A small network was shown many inputs. Here are its activations along a few directions, one row for each input.
In each table, some parts of the input vary, and every possible input appears once, in random order.
A made-up example of a description, with smaller parts first: one of 2 separate values, together with either a single point or one of 9 places along a line or (one of 4 places along a line, together with one of 8 places around a ring).
Shared parts are said once, and a part with two or three values counts as separate values.
(in the rows, 128 means zero)

Other details of the inputs vary at random and push rows far along two fixed directions, the same in every table; ignore that.

Rows:
r1: [150 120  66  83 215  65 142 143 101  96 135 167 177]
r2: [125  97 109 119 158  55 154 134 129 102 162 125 166]
r3: [128 136  54 111 193 128 177  91  72  78 102 203 140]
r4: [102 137 182 136 104 132 127 134 159 143 159  80 108]
r5: [107 155 178 168  50 209 129 134 151 151 106  87 100]
r6: [143 100  43  96 202  59 168 114  95  62 134 213 180]
r7: [128 151 172 155  63 159  79 124 162 151 107 119  91]
r8: [140 105 154 124 113  68 109 173 194 157 179 106 152]
r9: [ 93 152 169 168  93 236 131 102  97 159  70  83  76]
r10: [130  90 134 111 144  61 117 154 144 147 171 105 142]
r11: [132 149  67  96 174  78 149  95 100  90 120 181 150]
r12: [129 129 152 157  96 178 108 126 141 135 105 148  95]
r13: [127 112 173 104 126  72 124 141 180 135 208  82 141]
r14: [115 155  91 145 144 239 152  80  58 114  36 173  87]
r15: [136  96 167 120 106 105 105 146 155 162 174  81 124]
r16: [124 164  55 127 161 182 150  65  43 107  34 180 115]
r17: [136 112 121 169 120 165 147  98  91 134 104 115 122]
r18: [139 134 167 128  97 143  85 171 155 151 140 106 110]
r19: [122 110 175 160  96 125 112 143 158 155 143  87 112]
r20: [139  92 108 114 154  63 154 123 128 100 172 120 172]
r21: [127 163 190 191  53 241  97 139 132 154  79 101  76]
r22: [125 119 157  91 132  79 106 170 193 159 179  95 149]
r23: [111 144 136 161 113 239 149  79  68 145  67  98  93]
r24: [134 141 170  99 129  78 104 175 189 123 192 110 141]
r25: [127 146 109 124 115 117 125 106 121 102 108 157 134]
r26: [135 116 106 118 139 139 117 129 116 125 116 166 114]
r27: [137 136  98 115 126 119 104 115 110 131 105 155 119]
r28: [132 114 124 117 122 108 119 156 146 159 147 115 139]
r29: [141 125 169 111 112  73 103 181 189 114 183 113 152]
r30: [124 140  42 121 189 126 195  97  64 100 104 169 164]
Description of these inputs: one of 5 places around a ring, together with one of 6 places along a line.
Changing only the place on the line of 6 turns r25 into r20. The same change can be made to r11. Which row results?
> r13
A walk changes only the place on the line of 6. It starts at r7 and steps to r12. List the rest of the walk in order.
> r21, r8, r19, r17
Change only the place on the ring of 5 in r19. List by row number the other rows that result.
> r2, r4, r9, r10

Rows:
r31: [122 130 138 157 105 182 132 110 106 142 100 111 108]
r32: [138 111  31 110 215  88 187  92  51  88 112 175 178]
r33: [143 124  25  98 218  83 171 100  61  73 106 215 169]
r34: [110 143 139 147 113 186 137 111 106 142  96 106 102]
r35: [137 102 144 119 130  71 123 157 165 134 174 112 150]
r36: [119 157 136 146 108 178 128 105 115 114  91 143 101]
r37: [125 151 151 135  92 177 103 130 146 142 103 133  96]
r38: [114 144 161 153  96 181 134 124 129 140 117  98 109]
r39: [120 129 129 126 134 132 136 122 117 136 128 115 127]
r40: [113 144 129 149 117 191 144 100  92 136  90 115 110]
r41: [143 126 145 101 120  78  83 167 177 135 160 133 135]
r42: [140 124 143  99 136  89  97 158 174 126 156 142 132]
r43: [126 113 148 111 134  75 127 156 167 127 179 107 153]
r44: [119 159 118 142 111 186 131 104 106 123  84 154 101]
r45: [144  97  25 115 215  77 178  96  49  92 112 182 178]
r46: [132 113 149 106 134  74 123 151 167 132 181 105 148]
r47: [119 131 122 165 112 186 149 110  90 128  89 126 117]
r48: [122 129 124 134 134 137 145 122 120 125 130 117 132]
r49: [131 102 152 113 127  77 106 155 168 149 170 102 134]
r50: [131 117 152 111 130  86 123 148 162 134 171 102 140]
r51: [133 103 154 114 122  82 107 149 165 147 170 103 139]
r52: [129 157 122 150 103 189 114 116 109 136  74 148  99]
r53: [134 104 150 122 122  82 115 154 169 138 174 105 140]
r54: [135 104 145 122 128  83 120 152 158 134 170 111 147]
r55: [143 128 151 106 124  85  84 166 178 136 157 134 130]
r56: [125 152 143 136  96 188 107 128 129 133  92 136  95]
r57: [119 158 120 147 106 178 135  95 107 115  82 149 106]
r58: [115 143 134 149 115 184 141 107 104 136 100 110 107]
r59: [133 126 143  98 125  66 105 147 176 113 168 134 139]
r60: [123 130 156 155  92 173 124 124 125 145 116 103 107]
r61: [119 131 147 154 101 178 125 117 112 151 103 108 101]
r62: [138 110  31 112 215  79 195 102  57  83 116 178 185]
r63: [126 129 149 154 100 169 128 121 119 143 111 107 107]
r64: [133 130 148  96 121  83  98 156 177 124 169 134 130]
Describe the family of inputs behind these rows.
> either (one of 3 separate values, together with one of 4 places along a line) or (one of 2 separate values, together with one of 11 places along a line)
What sort of input is r45?
> one of 2 separate values, together with one of 11 places along a line
A walk changes only the place on the line of 11. It starts at r47 and steps to r35. List the rest of the walk in order.
> r54, r53, r60, r63, r31, r45, r51, r61, r49
Which other rows belong to the same alternative as r59? List them by row number.
> r33, r36, r37, r41, r42, r44, r52, r55, r56, r57, r64

Rows:
r65: [127 145 127 157  99 217 110 127  99 158  65 133  93]
r66: [131 101 106 106 171  68 151 125 116 129 161 108 164]
r67: [124 134 120  91 152  68 130 119 155 101 161 149 142]
r68: [122 139 162 108 115 107 116 138 176 110 164 131 123]
r69: [132 142 148 168  87 221 101 133 110 156  71 129  82]
r70: [118 113 213 146  72 139 105 154 187 161 177  59 106]
r71: [125 146 150 112 110  88 120 144 177 106 162 132 140]
r72: [110 176 123 131 118 190 141  92 100 113  84 136 100]
r73: [141 116 155 142  93 151  89 143 147 151 120 127 100]
r74: [147  96  56 108 182  71 131 111  88 114 113 180 154]
r75: [101 139 163 178  82 222 145  87  95 154  86  82  85]
r76: [120 158 108 128 146 164 154 112 101  94  99 160 123]
r77: [133 101  55 131 202 109 190 109  55  98 116 152 173]
r78: [128 106 192 134  88  76 109 169 200 152 198  66 143]
r79: [124 150  97  96 166 108 150 127 125  98 133 159 149]
r80: [151 100 134  86 141  38  78 169 177 151 177 126 145]
r81: [119 121 139 134 129 139 145 138 125 147 141  94 135]
r82: [151 119  55 147 151 130 141 110  70 113  77 183 148]
Describe the family of inputs behind these rows.
> one of 3 separate values, together with either a single point or one of 5 places around a ring
Changing only the choice among 3 separate values turns r69 into r76. The same change can be made to r82. Which row results?
> r71
Change only the choice among 3 separate values in r80. List by row number the other rows that result.
> r66, r72
Change only the choice among 3 separate values in r67. List by row number the other rows that result.
> r74, r75

Rows:
r83: [127 121 109 124 150 110 149 120 115 113 133 138 143]
r84: [129 121 150 136 107 128 113 141 149 146 136 111 122]
r85: [134 119 114 136 131 125 132 127 113 128 120 132 136]
r86: [123 131 154 122 121 126 125 148 154 135 151 106 130]
r87: [132 130 111 113 147 112 126 123 121 117 126 147 132]
r88: [130 129 131 122 128 116 120 134 142 122 135 138 128]
r89: [130 136 142 119 124 129 115 148 150 131 137 127 126]
r90: [133 114 115 126 139 119 129 127 119 132 129 133 133]
r91: [130 122 149 124 116 116 108 141 149 148 142 108 124]
r92: [129 138 150 130 104 131 111 138 152 130 134 123 120]
r93: [128 125  97 115 161 104 149 113 106 114 129 139 147]
r94: [129 134 115 128 132 127 130 124 124 120 119 146 129]
r95: [136 110  98 128 153 109 139 124 107 121 123 146 143]
r96: [122 146 115 163 117 217 144 110  75 137  67 131 104]
r97: [124 127 112 124 141 122 145 117 116 121 129 131 137]
r98: [135 115  95 125 150 116 139 120 104 127 119 143 141]
r99: [129 131 138 120 121 126 116 132 145 129 134 132 121]
r100: [131 119 141 124 124 118 112 137 139 142 138 115 123]
r101: [131 133  98 115 151 116 134 117 110 115 115 152 137]
r102: [132 120 151 138 108 131 112 140 143 140 136 112 121]
r103: [123 130 159 133 109 130 123 135 149 130 146 106 123]
r104: [134 131 110 126 139 123 133 122 116 111 119 151 134]
r105: [124 127 114 129 140 121 147 119 117 118 128 133 139]
r106: [122 130 143 122 127 123 127 127 137 129 140 113 125]
r107: [122 126 154 122 116 120 122 135 154 135 152 108 123]
r108: [128 133 140 118 117 120 114 136 150 132 137 128 123]
r109: [110 158 149 171  84 221 141 102 100 134  80 109  93]
Describe the family of inputs behind these rows.
> one of 3 separate values, together with either a single point or (one of 2 separate values, together with one of 4 places along a line)
A walk changes only the place on the line of 4. It starts at r93 and steps to r97. List the rest of the walk in order.
> r105, r109
Change only the place on the line of 4 in r92. List by row number the other rows that result.
> r94, r101, r108

Rows:
r110: [154 106  94 102 162  66 122 149 134 117 148 149 154]
r111: [138 139 116 149 131 153 129 123 106 131  95 147 121]
r112: [147 107 101 102 163  68 109 144 124 117 148 149 161]
r113: [126 145 130 136 116 157 141 110 113 115 106 145 116]
r114: [128 147 113 141 116 165 137 108 114 116 110 141 113]
r115: [123 137 123 144 111 165 131 117 121 123  97 140 118]
r116: [120 133 116 129 124 149 115 104 107 138  98 134 101]
r117: [117 136 239 139  39 133  57 188 238 178 181  70  89]
r118: [115 149 134 136 113 161 133 113 110 114 104 137 109]
r119: [118 151 130 137 129 158 130 106 121 113 105 132 116]
r120: [133 127 121  77 171  71 132 158 154 123 166 144 154]
r121: [115 114 124 158 120 156 173 105  90 151 116  86 143]
r122: [130  74 122 115 170  64 155 141 132 129 191  92 168]
Describe the family of inputs behind these rows.
> either one of 2 separate values or one of 11 places along a line
A walk changes only the place on the line of 11. It starts at r116 and steps to r112. List the rest of the walk in order.
> r110, r111, r117, r115, r114, r113, r118, r119, r120
